These are the activations of a small neural network, seen along a few directions. Each row is one input.
Each table varies a few parts of the input and shows all the possible inputs, shuffled.
A made-up example of a description, with smaller parts first: one of 3 separate values, together with either a single point or one of 9 places along a line or (one of 6 places along a line, together with one of 8 places around a ring).
Shared parts are said once, and a part with two or three values counts as separate values.
In the rows, zero is written as 128.

Other details of the inputs vary at random and push rows far along three fixed directions, the same in every table; ignore that.

Rows:
row 1: [109 148 111 136 105 112 197 118 132 114 136]
row 2: [143  67 128 147 201 146  89 113 161 138 112]
row 3: [157 115 185 124 199 146 106  96 155 120 129]
row 4: [ 93 120 114 119  95 133  72 131  88 157 112]
row 5: [158 182 156  99 136 102  62 131  50 131 152]
row 6: [209 122 212 150 218 143  85 139  91  76 100]
row 7: [ 79  78  97 114  67 143 135 137 169 145 126]
row 8: [ 97 105 117 130  94 107  70 139 101 161 116]
row 9: [117 142 124 108 113 120  64 147  55 164 126]
row 10: [130 175 118 131  78 102 217 129 115 122 161]
row 11: [ 61  97  96 120  74 118 136 127  92 154 110]
row 12: [129 184 121 123  68 101 217 137 125 129 150]
row 13: [125  78 110 135 152 146 124 124 184 144 103]
row 14: [169 142 187 117 199 120  93 103 123 120 127]
row 15: [ 48  75  99 124  56 143 139 124 146 166  89]
row 16: [182 124 131 142 131 179 181 140 164  56 104]
row 17: [ 85 118 114 108 109 139  78 149 101 151 116]
row 18: [133 137 136 110 114  97  85 140  99 139 140]
row 19: [167 176 108 147 129  95 211 116 161  84 165]
row 20: [ 87  62 134 130 168 170 129 116 202 140  83]
row 21: [136 114 149 131 163 125 112 112 103 143 125]
row 22: [104  51 102 155 173 159 123 128 194 142 101]
row 23: [173 185 162 138 176 116  85 120  94 117 144]
row 24: [107 100 128 125 141 123  79 147 137 145 117]
row 25: [124 117 117 112 116 167 154 109 176 114 135]
row 26: [132 176 131 117 118 109  86 155  55 150 142]
row 27: [178 154 145 131 157 133 216  94 190 105 134]
row 28: [185 134 152 146 220 103  85 102 118 106 139]
row 29: [163 186 161 124 122 118 205 111 160  95 168]
row 30: [134 101 131 138  83 126  95 184  78 107 104]
row 31: [131 179 147 108 109 112  80 147  56 135 165]
row 32: [144 181 126 121  70  96 180 142 136 109 181]
row 33: [ 99 148  79 122  59 131 180 144 115 134 147]
row 34: [128 162 117 116 119 103  88 126  45 130 145]
row 35: [ 92  80 133 149 154 158 136 110 189 141  87]
row 36: [177 181 120 138 120 103 208 132 171 104 160]
row 37: [121 109 117 151 134 131 136 126 183 129 117]
row 38: [112  92 104 145 187 167 126 109 171 116 104]
row 39: [ 75  95  75 114  68 149 128 138 106 158 120]
Each input here is: one of 3 separate values, together with either a single point or (one of 2 separate values, together with one of 6 places along a line).
- Changing only the choice among 3 separate values turns row 14 into row 18. The same change can be made to row 15. Which row results? => row 8
- Change only the place on the line of 6 in row 37. List by row number the other rows that result. => row 19, row 22, row 24, row 32, row 36
- Change only the choice among 2 separate values in row 1. List by row number the other rows that result. => row 11
- Which other rows agree with row 33 in the choice among 3 separate values? List them by row number. => row 4, row 5, row 9, row 16, row 17, row 23, row 25, row 26, row 31, row 34, row 38, row 39
